A small network was shown many inputs. Here are its activations along a few directions, one row for each input.
In each table, some parts of the input vary, and every possible input appears once, in random order.
A made-up example of a description, with smaller parts first: one of 8 places around a ring, together with either a single point or one of 9 places along a line or (one of 2 separate values, together with one of 6 places along a line).
Shared parts are said once, and a part with two or three values counts as separate values.

Other details of the inputs vary at random and push rows far along two fixed directions, the same in every table; ignore that.

Table:
x1: 516, 292, -330, 81, -45, -55, 155, 141, -533, 228, 241, 220
x2: -268, -83, 544, -91, -147, 319, 198, 296, 383, -316, -254, 37
x3: -462, -249, -297, -124, 471, -450, -440, -248, -46, 80, 202, -205
x4: -808, -489, 122, -441, 383, 5, -174, -389, 227, 427, 386, -227
x5: -369, 56, 466, 47, -419, 1, -122, 497, 135, 2, -472, 60
x6: -303, -108, 230, -93, -248, 184, -420, 397, 77, -156, -619, 307
x7: 450, 162, -607, 56, -157, 169, -3, 119, -183, -216, 407, 143
x8: 576, 256, -151, 155, 22, -238, 443, 42, -96, -280, 289, -188
x9: 212, 137, 461, 462, 57, 325, -2, -76, 158, 146, -535, 67
x10: 545, 447, -65, 604, -66, -13, 213, -500, -482, -24, 169, 74
x11: 688, 184, 8, 46, -221, 6, 340, 156, -220, -71, -491, 366
x12: -356, 93, 451, -57, -402, 300, -26, 373, 389, -101, -283, 54
x13: -590, -65, -124, -7, 366, -597, -118, -208, 85, 240, 254, -435
x14: -54, 120, -366, -163, 219, 50, -24, -196, -168, 420, 655, -48
x15: -347, -439, -258, -192, 394, -315, -334, -374, 121, 10, 307, -388
x16: 17, -253, 495, -326, -121, 210, 98, 1, 228, -29, -672, 37
x17: 554, -64, -580, 44, -84, 100, 214, -32, -75, -358, 416, 125
Each input here is: either one of 2 separate values or (one of 3 separate values, together with one of 5 places around a ring).
Which other rows does x15 become when the choice among 3 separate values takes its other values? List them by row number.
Answer: x8, x16
Which other rows does x17 become when the place on the ring of 5 takes its other values? List them by row number.
Answer: x3, x6, x7, x15

Table:
x18: 234, 187, -55, 245, 171, -163, 172, -183, -172, 83, 331, -109
x19: -277, -140, 105, -181, -59, 140, -27, 7, 217, -6, -24, -16
x20: -321, -185, -177, -63, 249, -45, -247, -188, 12, 143, 328, -150
x21: -2, 81, 157, -12, -285, 217, 55, 276, 131, -82, -239, 170
x22: -141, 5, 342, 86, 56, 33, -12, -90, 52, 159, -135, -62
x23: -873, -377, 204, -324, 234, 131, -426, -107, 282, 255, -53, -140
x24: -241, 7, 144, 21, -27, 15, -93, -106, -108, 82, -169, 79
x25: -238, -31, 82, -62, 11, -88, -132, 132, 110, -23, -154, -41
x26: 302, 145, -111, 190, 163, -144, 117, -228, -179, 190, 257, -117
x27: 169, 7, -299, -60, 127, -41, 13, -30, -181, 89, 359, 5
x28: 111, 53, 136, -23, -235, 51, 86, 298, 26, -124, -323, 126
x29: 178, 14, -283, 47, 91, -165, 48, -116, -71, -148, 348, -105
x30: 273, 130, -163, 201, 207, -166, 129, -249, -163, 125, 241, -117
x31: 127, -27, -270, -103, 123, -228, 110, -93, -106, 5, 358, -107
x32: 233, -22, -320, -36, 136, -160, 25, -69, -191, 77, 291, -8
x33: 83, 94, 149, -38, -265, 162, 105, 318, 33, -89, -243, 156
x34: 595, 116, -54, 146, -304, 188, 150, 206, -74, -325, -315, 291
x35: 225, 144, -121, 238, 216, -178, 173, -224, -141, 71, 269, -106
x36: -241, -146, 128, -257, -39, 79, 2, 40, 136, -5, -56, -34
x37: 143, -4, 111, -12, -275, 226, 98, 132, 138, -270, -243, 137
x38: 143, 95, 110, 114, -237, 88, 36, 248, 54, -224, -288, 107
x39: 38, 69, 147, 70, -286, 193, 14, 250, 100, -154, -254, 133
x40: 128, -19, 102, -85, -171, 76, 75, 145, 137, -272, -340, 125
x41: 134, -49, -315, -1, 174, -186, -55, -107, -115, 51, 249, -19
x42: -779, -148, 252, -102, 224, -34, -419, -262, 75, 390, -193, -199
What do these inputs look like to the network?
Answer: either one of 2 separate values or one of 5 places around a ring or (one of 3 separate values, together with one of 6 places around a ring)
Which of the alternatives is x30?
Answer: one of 5 places around a ring

Table:
x43: 586, 164, -443, 116, -46, -128, 198, 87, -207, -231, 352, 67
x44: 303, 135, -349, 176, 266, -318, 92, -234, -269, 96, 512, -160
x45: -58, -72, 378, -65, -316, 242, 0, 309, 279, -255, -716, 200
x46: 552, 274, 68, 170, -352, 184, 306, 281, -37, -220, -246, 244
x47: -306, -53, -65, 6, 350, -188, -89, -267, -58, 312, 434, -244
x48: 77, -76, -93, -181, -172, 120, -33, 215, 31, -171, -184, 168
x49: 308, 82, -198, 117, 105, -74, 138, -219, -142, 16, 280, -36
x50: -312, -59, 224, -14, 65, 28, -61, -24, 106, 142, -68, -91
x51: 497, 108, -38, 153, -117, 77, 183, 16, -108, -160, -192, 153
x52: 663, 356, -309, 271, -27, -109, 254, -42, -369, 6, 352, 99
x53: -246, -128, 40, -39, 163, -17, -178, -174, 22, 157, -63, -59
x54: 20, 72, -13, 96, 43, -110, -6, -16, -100, 55, 2, -16
x55: -299, -236, 145, -284, -101, 220, -88, 177, 219, -62, -173, 68
x56: -761, -176, 99, -139, 263, -132, -314, -174, 108, 324, 159, -247
x57: -362, -104, -93, -78, 186, -152, -224, -66, 16, 126, 174, -159
x58: -297, -229, -293, -250, 245, -162, -104, -151, 45, 69, 507, -213
x59: 20, -49, 371, -18, -206, 343, 50, 101, 160, -58, -521, 183
x60: 33, -19, 155, -62, -235, 240, 33, 251, 156, -181, -241, 148
x61: 455, 196, -63, 79, -370, 193, 169, 299, -67, -271, -170, 301
x62: 466, 232, -246, 209, 10, -83, 148, -115, -277, 81, 296, 56
x63: -15, -175, 179, -249, -289, 233, -29, 289, 249, -277, -526, 198
x64: -544, -154, -41, -54, 411, -270, -293, -297, -34, 350, 292, -294
x65: -472, -192, 342, -115, 123, 67, -154, -164, 200, 110, -228, -135
x66: 382, 185, -203, 161, -19, -137, 238, -22, -152, -89, 291, -16
x67: -40, 7, 45, 47, 78, -113, -13, -47, 12, 28, -44, -88
x68: 396, 125, -89, 34, -295, 126, 89, 274, -27, -278, -221, 246
x69: 157, 78, -328, 76, 136, -220, 101, -118, -141, -12, 526, -152
x70: -109, -43, 506, -33, -247, 309, -68, 174, 178, -97, -836, 214
x71: 849, 280, -258, 155, -345, 90, 361, 239, -124, -400, 66, 236
x72: -641, -224, 379, -196, -16, 171, -199, 95, 326, 69, -306, -69
x73: 120, 128, -368, 88, 107, -202, 21, -88, -224, 87, 545, -93
x74: 268, 138, -407, 153, 235, -169, 45, -276, -304, 195, 574, -66
x75: 74, 21, 319, 36, -171, 248, 76, 83, 125, -31, -401, 165
x76: 94, 57, 151, 59, -91, 31, 109, 29, 47, -49, -155, -12
x77: 293, 128, -195, 144, 7, -174, 131, 0, -122, -75, 166, -17
x78: 4, 92, 361, 28, -294, 246, 39, 214, 85, -81, -552, 177
x79: -525, -271, -146, -311, 166, -45, -253, -54, 65, 159, 289, -101
x80: -499, -152, 2, -55, 400, -251, -159, -361, 38, 285, 368, -339
x81: -702, -245, 419, -165, 18, 56, -304, 54, 245, 110, -455, -101
x82: -430, -200, 54, -66, 333, -168, -211, -282, 50, 219, 114, -215
What do these inputs look like to the network?
Answer: one of 5 places around a ring, together with one of 8 places along a line
The inputs of x53 and x81 match in every part but the place on the line of 8. If x74 is changed in the same way as x53 into x81, which row does it become?
Answer: x56
Which other rows does x63 become when the place on the line of 8 takes its other values? List them by row number.
Answer: x43, x44, x45, x51, x67, x77, x82
A walk changes only the place on the ring of 5. It starts at x61 and steps to x60. List the rest of the walk in order.
Answer: x71, x43, x68
